Look-ups in named tables: a row name and a column name give one cell, copied from the table.

Table Bakosu
cols = Genafaf, Lopod, Siviri, Loz, Bap, Nar, Zisiguf, Mol, Gamedo, Nul
Zomodos: [52.77, 59.10, 33.89, 29.81, 50.35, 58.77, 41.77, 70.95, 59.95, 56.30]
Sevita: [46.13, 48.81, 58.52, 62.19, 56.19, 57.94, 63.01, 48.72, 52.62, 53.22]
Mibe: [53.03, 43.92, 61.02, 56.04, 66.95, 49.62, 44.77, 43.77, 53.39, 55.66]
Bes: [40.23, 49.89, 39.11, 41.10, 58.86, 61.78, 47.09, 61.06, 52.13, 52.63]
Ras: [32.00, 15.52, 62.60, 34.16, 73.76, 66.33, 43.15, 24.73, 49.27, 76.90]
Mupizog: [63.84, 52.65, 74.51, 70.18, 48.74, 49.84, 65.85, 44.85, 62.55, 48.12]
Pefube: [59.37, 55.29, 51.01, 37.95, 58.10, 50.60, 39.22, 58.76, 63.97, 56.03]
Biv: [64.98, 89.66, 45.25, 70.92, 38.06, 51.82, 66.02, 89.14, 64.38, 24.66]
Bapini: [51.59, 58.99, 43.33, 47.80, 45.41, 60.42, 58.31, 64.52, 54.96, 52.89]

Siviri of Zomodos = 33.89
Siviri of Ras = 62.60
Nul of Pefube = 56.03
Bap of Mupizog = 48.74
Zisiguf of Mibe = 44.77
Loz of Zomodos = 29.81
Siviri of Mibe = 61.02
Loz of Pefube = 37.95
Genafaf of Biv = 64.98
Bap of Zomodos = 50.35
Loz of Bes = 41.10
Nar of Bes = 61.78
Zisiguf of Sevita = 63.01
Gamedo of Sevita = 52.62
Nar of Ras = 66.33
Gamedo of Zomodos = 59.95
Gamedo of Ras = 49.27
Siviri of Sevita = 58.52
Row with the largest Nar: Ras

Lov =
fields: Bot, Fipi, Lado, Div, Fotupem, Badog
Kisalu: [61, 83, 67, 124, 252, 138]
Pomi: [146, 50, 35, 145, 68, 112]
Lokob: [110, 43, 15, 142, 116, 104]
Lim: [65, 214, 124, 121, 229, 92]
Biz: [216, 185, 206, 141, 37, 134]
Gizila: [104, 155, 170, 118, 242, 166]
Golu: [137, 227, 210, 122, 184, 140]
Gep: [82, 245, 120, 130, 160, 55]

What is the Bot of Gizila in Lov? 104
What is the Lado of Lokob in Lov? 15
What is the Bot of Lim in Lov? 65
What is the Lado of Lim in Lov? 124
What is the Div of Lim in Lov? 121
What is the Fotupem of Lokob in Lov? 116
What is the Badog of Kisalu in Lov? 138
What is the Fotupem of Golu in Lov? 184
What is the Div of Kisalu in Lov? 124
Row with the largest Lado: Golu

Table Vusebub
|  | Pulutif | Pomur | Ranul | Ber | Tave | Sikal | Baforub | Dugefet | Libota |
|---|---|---|---|---|---|---|---|---|---|
| Sogasep | 1.32 | -3.20 | -2.45 | 1.23 | -3.16 | -2.61 | 1.58 | -2.31 | -3.60 |
| Karo | -0.96 | 5.50 | -2.65 | -8.01 | -0.19 | 5.27 | -3.09 | -7.34 | 0.50 |
| Tonam | 1.77 | -1.25 | -4.35 | -0.65 | 1.67 | -3.06 | -3.81 | 1.46 | 0.76 |
| Sanin | 1.83 | -1.14 | -4.60 | 1.59 | -1.15 | -4.78 | 1.33 | -0.96 | -4.86 |
| Sib | 3.06 | -6.87 | -1.66 | 4.31 | -5.97 | -3.28 | 4.70 | -4.08 | -6.17 |
| Lur | -0.83 | -4.14 | -5.02 | -1.51 | 1.78 | 2.30 | -1.40 | -3.81 | -4.53 |
| Femat | -3.06 | -4.26 | -4.17 | -2.76 | -0.57 | 1.13 | 2.25 | 1.43 | -1.15 |
| Fazatuf | 0.37 | -3.20 | -5.71 | -2.94 | 0.99 | 2.67 | -0.05 | -3.23 | -5.07 |
| Letabik | -3.21 | -0.96 | 0.07 | 1.32 | 1.01 | 0.46 | -1.76 | -3.31 | -4.15 |
| Neka | 1.25 | -1.29 | -4.50 | 1.75 | -1.86 | -3.81 | 1.79 | -2.04 | -3.54 |

Dugefet of Fazatuf is -3.23
Libota of Tonam is 0.76
Tave of Sogasep is -3.16
Pulutif of Sogasep is 1.32
Pomur of Sib is -6.87
Ranul of Tonam is -4.35
Pomur of Sogasep is -3.20
Ranul of Sanin is -4.60
Sikal of Lur is 2.30
Libota of Femat is -1.15
Dugefet of Tonam is 1.46
Ber of Tonam is -0.65
Ranul of Karo is -2.65
Baforub of Femat is 2.25
Sikal of Sogasep is -2.61
Libota of Sanin is -4.86
Row with the largest Dugefet: Tonam

